These are the activations of a small network on made-up records, seen along a few directions, one row for each record.
Each row is followed by the record's values for the fields LENO, LUVAF, SANO, PIFEV, ZEZIS, LEPOR, KIVU, GUBE.
Not every record has every field; a missing one is left out.
The largest differences between rows may come from other fields.
In the rows, 500 means zero.
Random noise pushes rows far along 21 fixed directions. That doesn't count. These rows show it; they differ only by the noise:
[365 274 391 566 496 558 567 398 764 517 629 687 408 565 336 458 627 417
 423 401 396 458 562 400 468 417 452 385 561 743 491 508 571 693 559 548
 350 722 567 389 402 573]
[522 431 729 466 542 500 705 579 289 495 552 633 535 306 651 704 361 645
 806 329 290 510 171 549 679 458 366 207 503 650 614 211 343 540 716 496
 504 270 298 525 586 527]
[375 378 641 564 468 539 543 416 513 433 537 488 481 544 407 639 383 513
 477 481 478 486 457 606 401 451 382 317 501 568 460 502 570 469 542 712
 587 488 502 475 547 515]
[491 616 471 771 478 479 360 438 566 525 327 523 518 360 453 445 721 602
 476 440 391 486 475 441 460 609 527 553 591 521 418 351 513 574 438 576
 575 408 589 448 455 540]
[550 426 723 497 507 462 519 402 298 595 478 409 564 450 520 512 563 630
 510 401 520 608 580 708 422 454 337 547 293 541 589 238 576 578 599 544
 423 310 658 378 623 557]
[338 456 358 535 450 327 336 566 573 449 500 463 478 519 496 632 497 524
 385 536 520 573 632 421 396 460 490 441 361 570 424 507 519 603 528 590
 489 780 426 338 385 571]
[394 726 439 606 430 520 441 536 582 568 558 472 517 402 601 585 454 447
 552 665 470 590 631 417 413 653 648 542 467 400 437 616 658 456 355 419
 515 514 672 502 423 519]
[598 513 424 564 590 473 476 393 501 486 413 290 327 408 315 592 511 568
 435 345 687 227 603 472 446 448 328 596 609 667 601 505 472 526 523 533
 746 539 390 482 626 393]
[479 426 337 409 408 200 595 369 492 740 639 564 458 483 490 366 626 438
 661 463 483 486 767 665 646 712 507 602 356 495 515 487 534 693 656 441
 510 590 735 540 443 519]
[480 300 488 213 371 251 434 504 406 427 569 451 509 604 648 498 346 464
 342 543 684 539 698 459 481 365 355 466 227 583 597 535 563 558 682 379
 412 810 557 351 488 505]
[637 420 495 549 402 417 500 518 396 408 496 333 559 675 390 476 463 572
 459 542 590 566 475 669 487 435 505 532 631 374 551 541 605 561 450 538
 590 575 524 522 460 554]
[506 510 513 300 512 411 563 491 558 516 346 442 484 651 508 343 316 527
 493 557 470 548 651 646 467 547 490 608 549 321 437 603 570 535 429 621
 508 587 590 551 580 370]
[612 633 349 647 529 585 651 692 533 454 442 368 344 311 481 540 602 410
 586 569 631 483 597 388 592 672 528 526 615 664 574 511 575 482 460 290
 685 350 353 540 492 468]
[403 587 500 437 473 640 493 513 628 695 609 439 379 440 487 493 335 362
 587 320 469 459 322 537 459 445 454 666 757 577 459 516 501 596 519 567
 507 345 559 328 418 465]
[642 411 461 453 452 580 360 367 587 498 571 721 453 557 450 540 435 324
 432 635 455 492 532 526 512 462 442 308 737 469 503 674 487 538 465 390
 523 401 640 589 473 576]
[578 671 408 576 529 610 369 530 566 538 577 382 563 528 494 550 568 561
 463 402 590 567 427 394 385 195 555 748 599 636 465 469 415 548 421 494
 458 571 363 285 469 732]
[409 405 353 558 570 561 406 493 417 349 657 404 440 594 468 571 759 268
 345 407 679 468 381 493 529 500 508 498 451 664 510 501 320 370 644 449
 485 479 367 504 328 547]
[363 468 513 391 378 612 385 485 470 428 498 316 537 848 421 453 471 588
 406 385 595 532 423 546 547 409 556 504 349 441 470 493 507 380 487 528
 543 641 637 374 328 383]
[343 667 486 584 656 681 432 443 819 490 443 518 574 667 441 493 496 377
 327 590 331 590 661 486 393 437 492 469 573 478 433 548 603 417 402 603
 486 333 517 647 635 391]
[570 483 522 430 384 618 732 666 563 680 445 482 515 741 307 521 370 644
 559 694 518 642 457 502 449 356 698 484 628 516 684 611 665 500 370 391
 551 479 436 564 456 534]
[484 526 425 291 417 330 490 301 507 537 416 593 579 617 404 260 456 491
 441 630 659 368 490 452 451 624 724 677 433 389 384 741 478 379 432 548
 566 707 594 564 546 600]
[513 536 569 579 424 546 652 577 431 430 263 479 507 566 586 437 654 842
 603 459 440 536 485 379 564 523 639 482 393 530 529 388 461 388 424 456
 532 685 533 512 407 415]
[413 500 447 465 570 498 831 469 658 482 481 545 498 545 556 264 590 351
 539 530 483 345 489 376 562 584 509 644 481 706 511 533 502 399 607 525
 502 587 391 675 558 421]

[603 376 324 465 412 575 250 612 567 341 628 397 557 742 350 499 412 373
 358 606 559 610 572 514 588 402 403 385 440 422 494 486 697 714 432 356
 420 689 574 294 307 567] -> (LUVAF salot; SANO porar; ZEZIS lobi; LEPOR keko; KIVU zede)
[479 586 404 590 413 378 428 520 390 577 610 434 520 382 516 651 569 490
 511 577 660 386 419 326 503 528 591 522 350 616 614 506 465 402 568 352
 644 537 394 520 403 580] -> (LENO rutes; SANO fabo; PIFEV finoz; LEPOR keko; KIVU zede)
[444 521 610 485 560 558 593 607 464 561 331 557 536 505 548 372 505 652
 632 441 241 604 307 560 521 624 618 537 534 315 472 334 492 568 408 590
 302 458 564 510 414 391] -> (LUVAF sav; SANO fabo; PIFEV finoz; LEPOR keko; KIVU zede)
[537 465 357 417 480 293 463 543 608 524 340 667 436 484 557 522 441 618
 513 521 386 404 504 312 545 418 485 412 605 599 526 523 325 605 553 498
 563 755 315 540 455 474] -> (LUVAF salot; SANO fabo; PIFEV far; LEPOR radu; KIVU bobu)
[279 439 627 530 478 613 491 495 520 468 544 524 450 534 500 739 480 484
 351 513 549 561 548 433 368 400 500 270 396 644 567 556 523 300 572 490
 517 414 480 518 529 449] -> (LENO nika; SANO porar; ZEZIS mugaz; LEPOR keko; KIVU zede)
[571 637 464 346 532 598 223 475 448 546 372 539 369 510 666 558 563 535
 546 415 453 660 797 635 632 595 472 432 423 336 364 481 279 442 449 364
 518 314 741 449 454 366] -> (LUVAF salot; SANO porar; ZEZIS mugaz; LEPOR keko; KIVU sovof)
[302 424 558 467 548 495 379 441 674 485 498 646 534 477 466 490 372 484
 331 414 327 477 455 381 413 436 454 358 535 479 496 472 600 610 516 575
 316 562 574 429 550 406] -> (LUVAF salot; SANO fabo; PIFEV finoz; GUBE lisur)
[565 562 306 668 508 402 421 453 564 483 386 364 516 802 372 475 793 570
 370 476 540 517 642 609 576 398 565 568 638 497 529 531 340 389 526 549
 767 478 384 756 460 429] -> (LENO rutes; SANO porar; ZEZIS mugaz; LEPOR radu; KIVU bobu)
[316 523 443 454 389 549 544 587 558 486 704 511 558 696 580 528 519 484
 510 402 531 658 401 445 555 330 728 501 501 548 460 587 423 361 559 440
 424 639 451 466 353 580] -> (LUVAF sav; SANO porar; ZEZIS lobi; LEPOR radu; KIVU bobu)
[362 383 564 625 607 324 591 570 334 495 471 458 482 396 494 476 725 483
 405 346 477 661 378 678 418 628 613 538 573 439 560 358 460 507 616 613
 338 294 421 590 511 486] -> (LUVAF salot; SANO fabo; PIFEV finoz; LEPOR fes; KIVU pobi)
[417 618 603 577 498 665 691 531 503 518 509 421 419 345 512 468 515 560
 569 412 541 569 616 469 464 676 676 551 525 427 546 541 727 407 365 352
 423 412 738 490 567 381] -> (LUVAF sav; SANO porar; ZEZIS lobi; LEPOR keko; KIVU zede)
[480 332 515 267 493 647 569 463 589 651 504 609 442 781 408 414 393 363
 589 631 382 436 491 644 592 518 368 426 364 509 468 503 453 514 545 586
 482 501 566 549 366 388] -> (LUVAF sav; SANO fabo; PIFEV finoz; LEPOR keko; KIVU zede)
[489 491 426 366 564 500 483 569 525 481 555 443 356 520 580 505 449 359
 474 462 535 638 693 636 504 541 479 522 599 391 463 632 476 545 476 476
 427 459 566 490 495 411] -> (LENO nika; SANO fabo; PIFEV far; LEPOR fes; KIVU zozun)
[637 407 625 520 274 415 636 645 222 486 583 480 458 464 748 627 515 552
 546 569 657 677 382 549 459 385 620 472 678 507 667 624 421 354 568 320
 525 459 487 571 361 618] -> (LUVAF sav; SANO fabo; PIFEV far; LEPOR keko; KIVU zede)
[387 699 436 566 585 797 240 503 549 462 513 420 538 540 501 602 526 477
 596 448 385 427 375 443 566 573 437 504 286 480 287 351 381 467 401 577
 509 489 534 316 308 461] -> (LUVAF salot; SANO porar; ZEZIS mugaz; GUBE lisur)
[473 553 519 348 422 572 556 549 420 651 544 412 415 617 489 543 508 583
 630 427 630 727 680 714 567 506 626 520 361 461 438 537 430 408 481 469
 573 361 602 397 476 528] -> (LUVAF salot; SANO fabo; PIFEV far; LEPOR keko; KIVU sovof)
[530 657 366 477 522 604 518 665 620 544 331 544 339 529 580 514 509 396
 617 669 463 577 559 525 553 615 594 519 651 482 323 642 300 361 399 549
 676 383 337 610 385 462] -> (LUVAF sav; SANO fabo; PIFEV finoz; LEPOR radu; KIVU bobu)
[436 461 468 434 442 488 397 449 480 557 575 567 516 548 424 508 533 412
 561 560 524 565 570 657 603 640 499 383 291 450 347 510 467 505 534 580
 591 366 569 434 462 590] -> (LENO gitub; SANO fabo; PIFEV finoz; GUBE kotum)
[470 545 307 446 391 228 225 480 471 780 608 605 504 511 515 585 605 474
 493 410 466 540 510 556 616 461 605 515 591 439 556 525 288 601 667 382
 578 367 520 552 368 531] -> (LENO nika; SANO porar; ZEZIS lobi; GUBE kotum)
[521 472 483 552 500 733 644 602 512 299 445 458 523 659 394 436 546 489
 521 638 559 459 368 401 566 570 605 439 428 522 463 542 556 340 379 459
 524 619 403 548 400 493] -> (LUVAF sav; SANO porar; ZEZIS lobi; LEPOR fes; KIVU pobi)
[522 519 416 597 484 493 364 380 643 535 612 639 722 624 365 455 585 364
 429 648 423 494 427 469 534 418 474 441 449 576 458 444 522 561 542 532
 534 405 447 545 517 722] -> (LUVAF salot; SANO fabo; PIFEV far; LEPOR keko; KIVU sovof)
[379 518 532 547 424 226 483 545 469 481 480 568 660 381 637 480 545 764
 455 418 404 679 583 335 469 469 646 449 303 467 570 339 632 622 527 410
 295 730 587 389 547 568] -> (LUVAF salot; SANO fabo; PIFEV far; LEPOR fes; KIVU des)
[615 560 442 444 623 469 299 375 292 481 452 561 468 268 519 510 650 347
 409 550 681 360 433 424 458 706 539 592 423 488 499 515 327 395 509 330
 465 327 508 528 537 593] -> (LUVAF salot; SANO porar; ZEZIS mugaz; LEPOR fes; KIVU pobi)
[388 634 370 461 633 570 411 571 620 552 518 550 443 372 528 517 460 397
 627 382 354 379 346 400 616 592 463 532 507 541 372 413 336 568 527 558
 483 455 349 434 430 413] -> (LUVAF sav; SANO fabo; PIFEV finoz; GUBE gedin)
[354 630 465 608 459 510 463 364 598 720 532 636 545 474 342 447 662 463
 489 494 482 471 421 466 490 624 760 535 546 484 469 555 484 367 476 491
 587 259 595 625 511 550] -> (LUVAF salot; SANO fabo; PIFEV finoz; LEPOR fes; KIVU zozun)
[647 467 415 620 607 482 361 438 542 398 371 591 509 571 304 495 648 505
 475 546 423 574 586 708 571 545 462 361 613 401 325 467 367 550 435 681
 635 347 379 602 582 612] -> (LUVAF sav; SANO fabo; PIFEV finoz; LEPOR fes; KIVU pobi)
[474 462 513 659 438 400 548 376 487 509 627 539 534 355 547 405 634 438
 558 388 495 398 411 511 526 547 449 590 503 597 430 418 489 540 613 601
 511 533 554 464 476 611] -> (LUVAF salot; SANO fabo; PIFEV finoz; GUBE tomig)
[416 535 493 287 435 568 571 586 533 637 640 334 371 589 536 460 360 490
 598 258 645 624 568 657 538 353 528 695 526 526 403 563 443 509 538 562
 503 506 522 259 465 482] -> (LUVAF salot; SANO fabo; PIFEV finoz; GUBE lisur)
[382 517 424 450 614 606 656 576 615 443 489 422 379 619 408 608 489 560
 455 526 566 573 810 465 482 507 598 387 372 520 540 642 563 381 406 453
 507 630 438 584 579 341] -> (LUVAF salot; SANO fabo; PIFEV far; GUBE tomig)
[594 524 488 548 464 428 433 624 511 519 457 457 341 330 726 624 312 373
 509 648 507 454 430 477 257 400 365 680 827 497 413 683 405 555 441 662
 525 635 362 449 373 559] -> (LENO nika; SANO porar; ZEZIS lobi; LEPOR fes; KIVU zozun)
[363 763 466 534 497 595 393 582 503 624 471 395 564 497 609 615 528 632
 463 541 524 430 351 191 380 426 706 663 388 512 612 543 445 336 387 380
 483 580 455 477 367 416] -> (LENO gitub; SANO fabo; PIFEV far; GUBE kotum)
[430 480 574 373 504 575 410 530 449 280 508 513 498 456 599 509 288 384
 532 455 452 527 442 566 633 657 378 293 429 384 342 470 519 481 528 522
 490 426 577 410 514 405] -> (LUVAF salot; SANO porar; ZEZIS mugaz; GUBE tomig)
[491 661 476 478 587 450 256 522 507 365 315 393 557 491 590 428 510 468
 302 554 518 638 643 508 446 599 501 542 458 313 427 477 546 470 400 498
 483 380 568 487 587 416] -> (LENO gitub; SANO fabo; PIFEV far; LEPOR radu; KIVU bobu)
[302 415 668 437 484 599 552 668 356 473 424 411 336 307 459 611 382 640
 317 382 645 584 398 298 293 598 735 397 506 429 749 542 749 435 375 254
 244 503 662 342 470 297] -> (LUVAF salot; SANO fabo; PIFEV finoz; LEPOR fes; KIVU zozun)
[335 474 521 405 413 208 485 382 429 586 631 579 578 451 704 538 455 432
 520 553 507 497 621 551 448 543 473 541 252 501 425 549 440 448 685 588
 474 643 567 536 514 567] -> (LUVAF salot; SANO porar; ZEZIS mugaz; GUBE tomig)

Which values does each new row have?
[471 677 379 498 688 547 611 508 604 598 596 303 564 555 395 507 467 413
 519 535 546 394 558 479 412 455 517 791 478 538 571 541 571 512 459 514
 479 540 341 587 611 475] -> (LUVAF sav; SANO porar; ZEZIS mugaz; LEPOR keko; KIVU zede)
[555 677 671 434 508 610 415 381 523 534 647 349 700 536 503 443 246 637
 484 323 505 554 385 525 372 209 493 716 613 351 520 486 669 590 347 551
 374 492 668 299 694 588] -> (LENO gitub; SANO fabo; PIFEV far; LEPOR fes; KIVU zozun)
[438 572 360 478 588 635 811 561 679 435 493 602 397 477 493 307 638 383
 636 456 502 463 453 357 684 675 679 509 570 672 414 573 420 386 482 453
 542 484 354 592 506 487] -> (LENO gitub; SANO fabo; PIFEV far; LEPOR radu; KIVU bobu)
[318 434 448 377 436 567 553 502 631 622 408 628 342 529 415 374 613 478
 424 355 550 479 512 387 546 564 642 492 534 651 490 561 433 436 574 420
 492 444 565 432 425 390] -> (LUVAF salot; SANO porar; ZEZIS mugaz; GUBE lisur)
[443 487 662 406 450 519 592 341 463 575 395 615 524 518 312 519 364 703
 624 483 509 404 439 571 495 557 587 382 398 473 405 532 478 377 463 662
 663 469 524 515 659 544] -> (LUVAF sav; SANO porar; ZEZIS lobi; LEPOR keko; KIVU zede)
[342 358 494 432 505 501 590 601 483 343 503 449 277 419 377 520 447 347
 409 379 652 615 640 645 571 763 564 280 605 431 473 630 631 446 540 447
 545 308 559 504 575 334] -> (LUVAF sav; SANO porar; ZEZIS lobi; LEPOR fes; KIVU zozun)
[526 300 501 473 519 373 784 662 343 420 462 651 541 475 573 349 690 570
 612 621 462 783 476 597 470 662 716 518 361 443 403 462 480 608 455 574
 182 698 425 447 400 766] -> (LUVAF salot; SANO fabo; PIFEV far; GUBE tomig)
[409 447 513 741 583 561 590 487 418 199 640 429 520 336 472 575 638 446
 457 405 577 427 370 408 486 617 519 393 459 576 491 467 570 433 508 520
 446 576 420 494 515 560] -> (LUVAF sav; SANO fabo; PIFEV far; GUBE tomig)
[415 187 463 423 451 471 603 654 413 194 434 472 303 506 408 288 572 507
 451 296 570 689 572 642 677 811 592 285 486 337 384 485 649 648 465 494
 329 654 686 299 362 380] -> (LENO nika; SANO fabo; PIFEV finoz; GUBE lisur)
[560 563 596 431 436 437 478 485 379 351 439 380 670 598 693 299 440 440
 515 530 539 456 377 565 623 530 392 631 365 414 407 392 471 361 589 553
 576 481 515 540 521 451] -> (LUVAF salot; SANO porar; ZEZIS lobi; LEPOR fes; KIVU pobi)
[502 620 661 499 518 648 832 714 452 501 472 362 471 444 774 509 361 532
 667 572 429 621 443 478 435 512 538 618 587 483 608 504 621 408 417 432
 399 466 499 567 483 370] -> (LENO gitub; SANO porar; ZEZIS mugaz; LEPOR radu; KIVU bobu)
[441 479 457 367 437 338 357 468 526 342 505 527 627 541 462 327 381 392
 375 447 603 537 360 515 522 490 544 545 544 445 298 558 490 538 558 634
 510 542 422 357 577 672] -> (LENO nika; SANO porar; ZEZIS mugaz; LEPOR keko; KIVU sovof)
[571 375 631 464 490 451 571 378 358 440 493 558 629 485 455 282 552 409
 473 565 560 486 408 652 484 639 487 580 432 405 437 466 582 500 537 577
 410 399 606 522 592 630] -> (LUVAF sav; SANO porar; ZEZIS lobi; GUBE lisur)
[534 525 647 623 477 575 513 488 502 559 216 506 392 446 522 542 535 774
 552 410 351 396 495 444 491 482 416 430 576 529 562 363 453 454 463 555
 629 464 561 550 492 276] -> (LENO nika; SANO porar; ZEZIS lobi; LEPOR keko; KIVU zede)
[652 602 351 639 721 589 469 591 560 388 460 502 475 417 510 590 589 490
 485 613 412 453 591 365 482 517 521 503 624 431 560 549 472 549 337 384
 406 596 349 655 511 455] -> (LUVAF sav; SANO fabo; PIFEV finoz; GUBE lisur)
[460 665 419 573 576 590 444 534 591 451 492 415 441 401 425 634 440 510
 484 480 585 394 505 328 481 485 539 479 509 582 483 547 490 401 420 469
 639 509 342 481 568 466] -> (LUVAF salot; SANO fabo; PIFEV finoz; LEPOR fes; KIVU pobi)
[427 615 539 436 681 617 371 374 568 490 574 461 606 656 539 476 505 302
 307 509 443 604 608 615 433 459 477 541 511 359 534 530 538 391 489 460
 363 239 639 667 641 389] -> (LENO rutes; SANO porar; ZEZIS mugaz; LEPOR radu; KIVU bobu)
